A small network was shown many inputs. Here are its activations along a few directions, one row for each input.
In each table, some parts of the input vary, and every possible input appears once, in random order.
A made-up example of a description, with smaller parts first: ring(8) and (point or line(11) or (values(3) and line(6))).
Shared parts are said once, and a part with two or three values counts as separate values.

Other details of the inputs shift rows strongly along two fixed directions, in all tables alike. That doesn't count.

Rows:
x1: [ 18 -21  39  -2 -12  17 -28  44  -8  -6 -26  31 -10]
x2: [  7  -3  20   6  -3  -8   1  38 -12  15 -19  13 -20]
x3: [  8  22  -5 -20   7   6  20  14 -12  23   1   3 -10]
x4: [-36 -43   8  -3  10   8 -43 -28   3 -40   2  -2  39]
x5: [ 13   3  13  21  -5   4  -7  44 -11  16  -8  -5 -31]
x6: [ 31 -26  38  15 -21  20 -41  25   6 -25 -22  19 -22]
x7: [ 10  17  -5   4  -3 -15  21  -7  -3  25  12 -30 -39]
x8: [  4  41 -39 -14   0 -15  34 -24  -3  18  34 -30 -24]
x9: [ 11  -9  22  21  -2  13 -16  52  -8   6 -20  18 -14]
x10: [-26  -8 -13   7   5 -19   5 -53  19 -13  14 -19  27]
x11: [-20  12 -16  -8  12 -21  34  -7  -3  27   0  -6   5]
x12: [ 25 -12  26  26 -13  -2 -24  23   3 -10 -20   7 -28]
x13: [-35 -22  -4  17   5 -12 -19 -31  13 -19   4 -22  25]
x14: [-21  17 -18  -6  14  -8  32   0 -11  38  19 -29  -9]
x15: [ 35   8  14   9 -12  25  -6  29   2 -14 -15  32   4]
x16: [ 33  26   0  16 -11  10  25  29   0  24  -9  17 -17]
x17: [-27  -9 -18 -22  14 -17   2 -43   5 -25   0   1  45]
x18: [-47 -42   5 -10  20   7 -36 -32   6 -39   0   4  57]
x19: [-35 -32   3 -14  16  -2 -30 -24   8 -46 -17  22  57]
x20: [-30   4  -8 -19  12 -26  30 -20 -10  27  10 -21   1]
x21: [-45  -9 -24 -20  25  -8  -2 -27  -4 -10  18 -16  28]
x22: [ 19 -10  25  -7  -4  12 -29  47 -16 -14 -24  32 -15]
x23: [ -9  15 -14   8   1  -7  17  -8  -1  23  20 -36 -18]
x24: [-17 -17  -4  -2   1   4   0 -33  20 -23  -3  10  48]
x25: [ 10  18 -14 -12  -3  -5  15 -17  -9  15  21 -27 -34]
x26: [-37 -21 -10  -3  13 -28   6 -47  14 -14 -10   4  51]
x27: [ 43  -4  24  33 -19  11 -19  36  10 -11 -28  38 -10]
x28: [ 31   5  14  29 -15   3 -12  23   9  -2 -14  14 -21]
x29: [-32 -33  14   0   9  -5 -18 -20  11 -24 -22  21  50]
x30: [-41 -10 -12 -34  19 -17  10 -41  -7   0  15 -17  25]
x31: [ 23   4   9  10 -12  25 -21  28  -7  -2   4   1 -27]
x32: [ 34  35 -15  -2  -9   0  21  14  -5  10  10   3 -27]
x33: [ 13  26 -17   0  -6   8   2  19 -12  13  18 -17 -39]
x34: [ -4  27 -24 -26   5 -14  48 -20  -2  38  16 -19  -3]
x35: [-19 -10 -13  -9   2 -11   9 -52  20 -15  14  -8  33]
x36: [-35 -56  25   3   8  15 -50  -9  13 -44 -15  19  55]
x37: [ 39   4  16  15 -13  26 -21  41   2 -29 -26  45   5]
x38: [ 21  -1  10   8  -6  21 -31  48 -16  -7  -8  12 -30]
x39: [ 22  19 -12  -6  -8  -3   1   6 -12   5  11 -13 -44]
x40: [ 17  50 -35 -20   0 -11  57 -20  -6  39  36 -29 -28]
x41: [ 27 -13  30  14 -14  30 -32  52  -8  -1 -13  14 -26]
x42: [-42 -38   8 -15  11  -3 -19 -36  15 -31 -12  13  61]
x43: [-30 -26   1  -4   9 -17  -4 -42  14 -19 -12   9  52]
x44: [ 26  -4  21  18 -17  27 -25  38   0  -1  -5   5 -28]
x45: [ 17  38 -19 -25   3  -4  43   1 -12  37  13  -9 -18]
x46: [ 42  -9  31  22 -24  25 -31  33  11 -18 -17  28 -18]
x47: [ 14  46 -31 -14  -2  -8  44 -18  -6  35  37 -33 -36]
x48: [  6  33 -26   0   2 -19  47 -22   4  32  22 -21 -12]
x49: [  0  32 -31   5   5 -15  50 -12   4  33  10 -10  -2]
x50: [-12 -11   7  11   4   0  -8   6  -5   5   2 -16  -4]
Each input here is: line(5) and ring(10).
Changing only the line(5) part turns x34 into x26. The same change can be made to x44. Which row results?
> x13
Changing only the line(5) part turns x9 into x14. The same change can be made to x11. Which row results?
> x29
Start at x3 and move only the ring(10) part, one step at a time. The first step leads to x30. Which rows follow, in order?
> x18, x4, x31, x25, x47, x40, x15, x45
Start at x22 and move only the line(5) part, one step at a time. The first step leads to x30. Which rows follow, in order?
> x1, x20, x2
Which other rows does x12 become when the line(5) part takes its other values? List them by row number.
> x6, x7, x25, x39

Rows:
x51: [-29   3 -26 -15  30  -7  20 -34  -7   7  24 -21  35]
x52: [  5  -8  10   7  -5 -10   6 -24   6   2  -9  10  13]
x53: [  1 -17  20   0  -1   7 -37  22 -15 -15  -5  10 -23]
x54: [  2  -9  10   8   2  17 -15  22  -8 -14 -11  20  21]
x55: [ -3  -4   6 -41   3   6   6   8 -12   3  -9  11   7]
x56: [-21 -14   2   3   3  12 -11  -6   4   1  10 -14   3]
x57: [  4  -7   9   7   2 -10   7 -22  12  -3 -13   9  10]
x58: [-13  13 -28 -10  20  -9  21 -49   4  -2  25 -14  34]
x59: [-44  -2 -15 -10  20 -17   5 -38  -4   0  18 -40   9]
x60: [ 22  23   5   6 -11 -13  25  15   6  18   0   5 -18]
x61: [  8  24  -5  -6  -4  13  20  29  -5  44  27 -26 -43]
x62: [  7  -1  -1   6   0   9  -7  38  -3   3 -21  21  -5]
x63: [ 10   9   9   2   6  -5  25  21 -11  34 -10  -2 -23]
x64: [ 28  35 -11   5  -7  -3  25  11 -10  21  13 -27 -48]
x65: [ 26  44 -18   0  -5   6  35  10  -9  27  15  -2 -19]
x66: [  6  34 -20  -4   3   5  34  33 -15  34  10  -6 -25]
x67: [ 12   6   6 -36  -5   6   4  -8   0  -5  -7  20   6]
x68: [ -3 -10  -7  -1   0 -15 -17 -27   1 -25   6 -12   3]
x69: [ 12  -8  10  14 -12  -2 -18  12  17 -20 -21  29  10]
x70: [ 16   5   5  15 -11  15 -11  16   8 -21 -12  29   7]
x71: [-15  -4 -20   0   5  -8  -2 -28  19 -19  -7  10  29]
x72: [ -4 -36  39  15  -6   1 -32  29   7 -27 -31  33  24]
x73: [-13 -17  11   1   4 -10   6  -8  -6  12 -10   2  14]
x74: [  2  17  -7  -1  -1  -8  20  33  -7  28  -3   0 -19]
x75: [-16 -23  -6  -7   1 -14 -21 -39   2 -36  12  -8   8]
x76: [ 20 -15  18  13 -20  22 -23  14  16 -18   2   7  -6]
x77: [ 19 -17  16  22 -18  13 -34   6  10 -23 -14   5   1]
x78: [-25 -14  -2  -7  12 -13 -21 -14  -9 -11   6 -15   2]
x79: [-24  -4 -25  -3   1  -6  15 -52  16  -4  27 -33  13]
x80: [ 10  -4  18  15  -8  17 -25  31  -7   8 -10  -3 -19]
Changing only one part turns x72 into x60. The same change can be made to x54. Which row results?
> x65
What do these inputs look like to the network?
> values(2) and (point or line(6) or line(8))
Which other rows does x66 become when the values(2) part takes its other values? List them by row number.
> x70

Rows:
x81: [ 21   4  14  -1  -6  16 -12  40 -11   3  -9  13 -22]
x82: [-10 -29  10   6  -2   5 -36 -22  13 -44  -6   9  30]
x83: [ -3  18  -9  -5   6  -7  26   9 -11  33   9 -19 -22]
x84: [-17 -24   5  11  -1  -4 -18 -28  15 -26  -3  -2  24]
x85: [-11 -12   3  -8   4   5 -16   0  -4 -13  -2   3   9]
x86: [-16 -11  -8  -2   3  -6  -7 -32   9 -18  11 -11  18]
x87: [ 14  25 -14  -4  -3   2  15  -1  -7  14  18 -16 -26]
x88: [ 44  11  17   4 -13   8  11  24   9  -6 -36  58  17]
x89: [ 20   8  10  -1  -4  12  -2  40 -12  14  -5   8 -27]
x90: [ 22  -2  14  15 -12  11 -15  18   4  -5  -8   8 -15]
x91: [  8  18 -11  -1  -3  -1  14  -4  -2  13  16 -15 -19]
x92: [-42 -48  16   9  10 -10 -35 -27  11 -38 -16   9  50]
x93: [-19  16 -20 -19  11 -11  28 -13  -9  26  22 -26  -8]
x94: [ 25  -6  27  11  -9  18 -19  48  -9   5 -20  21 -21]
x95: [-18   8 -13 -13   8  -9  19 -10  -8  21  14 -21  -3]
x96: [ 22   6   7  11 -11   8  -5  16   0   2  -1   1 -20]
x97: [-12 -12  -7  -2   3   0 -15 -30   6 -25   9  -7  17]
x98: [-22  13 -17 -10  14 -19  30 -14  -7  32  15 -28  -6]
x99: [-32 -17 -11   6   5 -21  -2 -45  15 -16   8 -17  26]
x100: [-13  28 -31 -26  12 -10  35 -11 -14  33  27 -30 -20]
x101: [  5   9  -3  -8   6  -1  25   2   8   1 -22  41  43]
x102: [ 32  -5  25  26 -17  13 -23  37   4  -5 -20  19 -22]
What do these inputs look like to the network?
> values(2) and (point or line(10))
Changing only the values(2) part turns x98 into x102. The same change can be made to x94. Which row results?
> x90
Which other rows does x83 become when the values(2) part takes its other values? List them by row number.
> x84
